A small network was shown many inputs. Here are its activations along a few directions, one row for each input.
In each table, some parts of the input vary, and every possible input appears once, in random order.
Descriptions start from the smaller parts, as in this example, which fits no table here: values(2) and (point or ring(9) or (line(4) and ring(8))).
Shared parts are said once, and a part with two or three values counts as separate values.

Rows:
row 1: -15 1 10 11 12 16 -8 4 -18 -4 13 -6 -13 -4 10 -19 -30 13 6 -53
row 2: 3 3 26 1 15 27 5 -9 3 12 4 -27 11 23 -4 -5 -5 -22 31 -17
row 3: -12 -3 -6 -8 -22 -21 2 5 6 -16 -12 27 -7 -27 3 12 -7 19 -22 50
row 4: 30 8 -14 -3 4 -14 -10 -5 0 -2 -11 1 11 6 2 13 40 -10 -3 4
row 5: -20 -12 0 8 3 5 -19 4 -8 13 31 18 -5 -21 -17 -6 -17 -7 -16 -27
row 6: 0 -9 18 8 18 31 7 0 8 18 -2 -19 11 19 -20 4 5 -28 18 -5
row 7: 29 14 -10 3 16 -5 -4 2 -2 -2 -26 -8 8 4 7 11 38 -5 13 -4
row 8: -20 -9 2 16 12 13 -15 8 -14 12 15 9 -9 -22 -13 -11 -20 -5 -4 -36
row 9: 32 30 -2 -3 12 -9 -8 -6 -4 -7 -19 -16 7 11 20 0 25 2 27 -17
row 10: -2 0 3 -7 -14 -9 -14 14 -8 -15 -18 32 10 -30 4 17 -7 7 -13 42
row 11: -18 4 10 9 8 10 -18 3 -17 5 22 1 -8 -16 2 -22 -26 1 10 -47
row 12: 19 -2 -33 -8 -18 -37 15 -10 14 -2 6 -11 -4 20 3 3 34 10 -14 16
row 13: 32 28 2 -1 13 -4 1 0 2 -14 -28 -23 3 23 26 2 25 18 25 -22
row 14: -7 -26 -8 -5 -13 2 29 -11 26 20 27 -21 0 29 -21 -4 0 -15 -9 14
row 15: 5 19 13 -6 -3 3 -2 14 -17 -30 -39 15 1 -7 33 1 -22 24 7 18
row 16: -29 -14 -11 4 -3 -5 -2 -5 2 14 36 14 -22 -19 -19 -12 -17 6 -26 -17
row 17: 4 1 29 2 18 30 13 -4 9 2 -5 -33 7 36 3 -3 -7 -8 27 -23
row 18: -28 -20 -20 2 -14 -13 10 -3 7 13 47 12 -18 -10 -18 -15 -20 12 -23 -17
row 19: -7 -19 2 -1 -1 12 19 -14 19 21 18 -18 -2 20 -21 -1 5 -22 -11 14
row 20: 20 4 -23 -5 -4 -25 6 -13 8 -2 -4 -8 -6 10 4 6 39 3 -16 16
row 21: -12 -7 -15 -11 -36 -30 14 5 10 -16 -3 26 -6 -17 4 11 -12 22 -21 49
row 22: -3 6 5 1 -3 1 -9 18 -14 -15 -35 26 7 -29 11 13 -8 8 0 36
row 23: 1 20 10 -8 -5 -2 -12 10 -22 -22 -30 19 7 -20 26 -1 -20 11 11 23
row 24: 1 -15 13 1 6 23 2 -7 10 18 12 -10 15 19 -24 7 7 -34 3 3
The inputs of row 1 and row 17 match in every part but one. If row 16 is changed in the same way as row 1 into row 17, which row does it become?
Answer: row 19
What do these inputs look like to the network?
Answer: values(4) and line(6)
Change only the values(4) part in row 12. List by row number the other rows that result.
Answer: row 14, row 18, row 21
Change only the line(6) part in row 10. List by row number the other rows that result.
Answer: row 3, row 15, row 21, row 22, row 23

Rows:
row 25: -28 -13 -7 -9 -32 -17 -4 7 0 -10 4 52 -3 -40 -10 11 -24 6 -35 61
row 26: -4 -16 0 5 8 14 20 -14 17 20 24 -31 -9 30 -16 -10 7 -14 -7 -17
row 27: 17 10 -18 -10 -19 -30 2 -2 5 -15 -26 14 0 -10 12 15 25 10 -13 47
row 28: -22 -17 -22 8 -3 -12 5 -7 6 19 48 -6 -22 1 -16 -19 -9 7 -18 -47
row 29: 19 14 6 4 13 8 -22 17 -8 -6 -27 6 14 -8 5 13 16 -2 14 -6
row 30: 4 11 16 3 16 16 -10 -7 -9 8 1 -16 3 8 0 -11 0 -17 20 -23
row 31: 5 13 10 2 12 8 2 9 -9 -14 -29 -2 -4 -2 20 1 -4 15 5 2
row 32: 13 13 2 6 17 7 -7 9 -11 -8 -30 4 4 -9 10 8 13 4 10 -2
row 33: -32 -13 21 6 0 25 -19 6 -9 12 21 19 3 -29 -18 -8 -42 -14 -1 -11
row 34: -12 7 -5 6 5 -5 -15 0 -17 6 29 3 -14 -9 4 -26 -21 9 1 -50
row 35: -7 -16 5 -2 -5 10 28 -11 27 16 26 -29 -1 38 -16 -7 -4 -6 9 -11
row 36: 2 12 13 -3 -1 5 11 12 -3 -18 -26 -1 4 7 21 2 -16 20 17 6
row 37: -7 -19 4 -1 3 11 23 -12 22 18 25 -32 -3 33 -18 -7 0 -10 3 -12
row 38: 16 5 12 7 18 15 -21 0 -8 10 3 -8 19 5 -7 3 14 -28 22 -33
row 39: 10 6 -12 -17 -24 -29 11 1 5 -21 -22 8 3 1 17 12 8 19 -10 54
row 40: 23 9 -23 -11 -10 -28 -3 0 -2 -12 -24 17 6 -12 8 19 34 5 -15 46
row 41: -41 -40 1 8 -8 19 6 -1 11 27 41 12 -9 -12 -40 -5 -29 -20 -26 -1
row 42: -10 9 -11 9 -1 -14 -15 13 -19 -17 0 18 -18 -27 14 -11 -17 32 -7 -30
row 43: 1 9 23 -4 2 16 3 -4 -1 -1 6 -16 10 18 8 -8 -19 -2 28 -21
row 44: 28 11 -22 -12 -10 -32 -9 -1 1 -10 -20 21 13 -11 6 23 34 -1 -12 42
row 45: 7 12 6 7 10 7 -3 8 -11 -10 -32 -1 -1 -4 15 3 4 8 9 1
row 46: 11 8 12 6 18 18 -15 -5 -8 10 3 -11 11 4 -4 -4 12 -23 21 -30
row 47: 5 9 11 1 3 6 5 9 -7 -21 -30 -3 0 5 21 3 -10 17 11 2
row 48: 14 12 -17 -15 -19 -28 7 -6 5 -17 -22 13 -3 -3 18 8 15 13 -18 52
row 49: -32 -12 15 7 -3 15 -11 21 -13 -4 -6 32 -2 -40 -6 2 -40 6 -11 15
row 50: 0 5 18 -2 9 17 1 -3 -6 -1 4 -22 5 15 11 -10 -14 -7 25 -17
row 51: 3 -16 -7 8 14 12 11 -14 17 27 23 -21 0 24 -27 -1 28 -25 -2 -22
row 52: 8 -19 -4 9 14 9 3 -9 18 27 23 -19 8 21 -32 8 30 -30 1 -23
row 53: 9 7 -10 -18 -32 -29 16 3 9 -22 -21 11 7 4 17 12 2 20 -4 55
row 54: 3 9 16 1 18 19 -3 -6 -10 1 3 -18 -1 10 11 -10 -7 -10 16 -20
row 55: -3 6 -34 -6 -25 -46 -7 3 -7 -17 8 29 -18 -34 14 -4 0 36 -28 11
row 56: -2 -14 -1 6 13 13 13 -19 16 23 22 -25 -8 26 -21 -4 18 -17 -5 -18
What do these inputs look like to the network?
Answer: line(4) and (values(2) or line(6))
The inputs of row 30 and row 27 match in every part but the line(4) part. If row 34 is changed in the same way as row 30 into row 27, which row does it become?
Answer: row 55
Change only the values(2) part in row 49. List by row number the other rows that result.
Answer: row 42
A walk changes only the line(6) part. It starts at row 43 and steps to row 50. List the rest of the walk in order.
Answer: row 54, row 30, row 46, row 38
List by row number the other rows that have the line(4) part in common with row 37.
Answer: row 26, row 28, row 35, row 41, row 51, row 52, row 56

Rows:
row 57: 23 6 -14 -8 -9 -20 -13 3 -4 -4 -9 14 17 -4 1 16 28 -8 -5 25
row 58: -30 -18 19 10 2 27 -2 16 -3 8 7 11 0 -15 -18 -2 -38 -6 -3 -2
row 59: -9 -11 -6 -10 -18 -10 22 -11 13 0 13 -7 -10 14 0 -4 -8 7 -17 24
row 60: 11 -2 5 -8 -1 4 -1 -7 4 3 -11 1 12 4 -4 12 15 -21 -5 36
row 61: 12 27 12 -7 3 -2 -1 1 -8 -16 -22 -7 5 4 26 -5 -6 11 30 -1
row 62: -1 -3 -29 3 -12 -32 11 0 7 -10 -2 10 -23 -9 3 2 15 27 -29 9
row 63: -18 -14 1 16 20 24 -6 -5 -8 30 40 -10 -6 3 -24 -22 -15 -25 5 -59
row 64: 0 5 28 2 9 29 12 9 0 -11 -29 -10 9 16 10 5 -15 3 26 3
row 65: -16 -23 0 -2 -12 4 32 -1 21 3 6 -8 -4 16 -11 5 -12 6 -10 25
row 66: 16 27 -3 6 15 -5 -10 13 -16 -20 -40 2 -6 -11 31 2 10 27 9 -15
row 67: -24 -1 8 -1 -6 0 -14 2 -11 2 18 18 -4 -28 -4 -8 -29 0 0 -4
row 68: -1 -14 -12 1 7 2 21 -18 25 26 43 -32 -11 36 -20 -15 14 -6 -5 -37
row 69: 2 -4 -24 -8 -27 -34 9 -3 9 -10 15 6 -7 4 6 0 4 19 -18 12
row 70: 18 4 -22 3 7 -17 -12 7 -6 -5 -27 17 2 -18 -2 18 38 0 -15 22
row 71: -16 -2 1 0 -8 -6 -21 8 -15 -6 18 29 0 -30 0 -4 -23 7 -9 -15
row 72: 23 26 3 -7 1 -9 -10 7 -13 -23 -24 1 8 2 31 0 -2 19 21 -12
row 73: 18 -5 1 8 22 13 -4 -18 16 29 18 -28 9 26 -27 6 40 -37 9 -29
row 74: 8 19 22 -6 7 15 1 -2 -8 -16 -23 -10 4 14 22 -5 -12 5 19 2
row 75: 16 6 -6 -8 -8 -12 -4 -4 4 3 -10 5 15 -4 -3 10 23 -15 4 35
row 76: -18 -2 -7 12 5 -1 -21 13 -19 -4 4 30 -15 -43 -1 -3 -14 15 -19 -16
row 77: -26 -9 15 2 -1 15 -12 3 -9 4 14 15 -4 -18 -7 -10 -34 -5 -9 -3
row 78: 4 -15 11 1 2 18 9 7 13 6 -18 -1 16 7 -15 20 11 -23 1 35
row 79: -6 -4 -17 -11 -26 -25 18 -9 14 -2 13 -4 -9 5 2 -6 -2 12 -9 22
row 80: 15 6 14 12 28 22 -2 -8 -5 10 7 -44 3 32 5 -15 13 -13 31 -61
What do these inputs look like to the network?
Answer: values(4) and (point or line(5))
The inputs of row 67 and row 79 match in every part but the values(4) part. If row 71 is changed in the same way as row 67 into row 79, which row does it become?
Answer: row 69
Change only the values(4) part in row 63. List by row number the other rows that result.
Answer: row 68, row 73, row 80
A walk changes only the line(5) part. It starts at row 66 and steps to row 72. List the rest of the walk in order.
Answer: row 61, row 74, row 64
